A small network was trained on invented records. Each row is its activation on one of them, seen along a few directions.
Here are examples, each followed by its value of one field, Lota.
Records without Lota are marked missing.
The largest differences between rows may come from other fields.
In the rows, zero is written as 500.
Strong random noise was added to every row along 2 fixed directions; ignore it. To show where, here is one row again and again, with new noise each time:
[451 417 487 407 479 659 687 452 660 442 672 369 637 560]
[452 575 433 702 488 396 536 569 403 626 493 380 515 493]
[508 658 612 687 472 399 244 736 303 594 326 735 385 275]
[447 658 385 873 495 244 477 621 264 736 406 353 458 476]

[468 539 316 657 520 309 713 490 510 632 561 216 609 642] | z10
[445 465 381 386 559 450 649 363 606 477 523 466 462 687] | z5
[500 517 524 607 456 430 514 588 522 565 487 376 656 462] | z1
[501 382 478 314 476 602 674 406 705 408 557 401 618 584] | z7
[501 527 435 623 527 300 438 564 427 659 420 489 491 461] | z3
[445 612 385 638 562 212 454 490 348 632 337 550 329 565] | z5
[539 610 621 391 505 457 394 552 528 431 349 853 350 378] | z2
[470 508 360 659 475 340 752 413 552 621 565 120 642 649] | z1
[490 668 434 604 528 209 430 501 370 581 294 691 249 481] | z8
[511 507 579 433 502 502 470 592 580 484 508 641 553 419] | z10
[511 515 374 499 558 518 735 258 585 491 602 296 492 599] | missing
[478 403 491 224 532 623 559 420 709 366 588 614 545 577] | z5
[536 558 429 653 518 264 449 514 389 639 306 468 403 496] | z4
[550 430 620 261 517 612 356 573 633 365 492 818 497 399] | z6
[464 448 318 604 541 314 631 472 509 590 572 257 578 613] | z9
[521 379 528 331 485 614 695 377 730 421 571 357 653 579] | z7
[520 397 487 347 506 516 564 407 643 476 507 512 498 550] | z3
[507 465 425 549 525 391 519 549 511 554 509 440 568 518] | z9
[583 705 389 476 657 343 405 383 430 475 304 687 128 580] | missing
[517 583 530 635 478 339 438 577 444 594 369 497 490 430] | z1
[481 618 476 538 535 284 429 517 416 561 340 648 315 488] | z8
[472 450 488 380 528 509 458 535 570 462 520 579 570 493] | z6
[535 524 678 285 474 595 400 569 645 376 443 816 461 360] | z10
[471 363 472 337 516 563 556 486 658 425 618 461 656 535] | z9
[541 474 508 441 520 434 458 466 546 521 404 580 444 480] | z4
[530 570 574 417 506 426 428 525 521 447 388 765 354 417] | z2
[538 534 441 619 495 310 537 492 447 594 372 386 469 524] | z7
[502 606 440 670 542 230 328 642 329 628 348 599 392 425] | z6
[529 604 487 631 539 262 351 539 381 658 257 621 327 421] | z4
[481 649 372 703 529 185 511 506 363 635 339 504 333 556] | z2
[508 661 569 565 509 291 315 591 386 549 280 790 274 376] | z8
[483 383 404 435 506 507 627 429 650 533 596 332 644 605] | z3
[517 537 505 654 488 434 440 588 358 599 466 463 471 457] | missing

Here are new rows. What is Lota for each?
[426 395 421 303 561 545 692 327 669 422 569 443 546 693] | z5
[491 596 597 700 496 453 317 678 307 595 418 502 566 394] | missing
[430 484 312 446 543 371 769 297 619 506 567 340 443 743] | z8
[446 527 402 664 530 302 487 549 406 659 432 427 500 588] | z6
[515 485 591 334 522 529 368 556 567 418 434 770 438 427] | z6
[447 346 335 371 536 555 764 356 719 485 708 237 712 713] | z6
[545 371 597 309 511 543 422 547 617 405 523 666 511 413] | z9
[551 513 625 439 458 495 421 555 515 481 360 602 500 387] | z7
[550 595 620 502 471 426 408 604 509 492 404 685 449 372] | z10
[549 509 546 549 507 327 310 617 409 592 344 655 393 374] | z3
[556 560 680 504 467 458 307 670 473 509 366 712 473 320] | z1
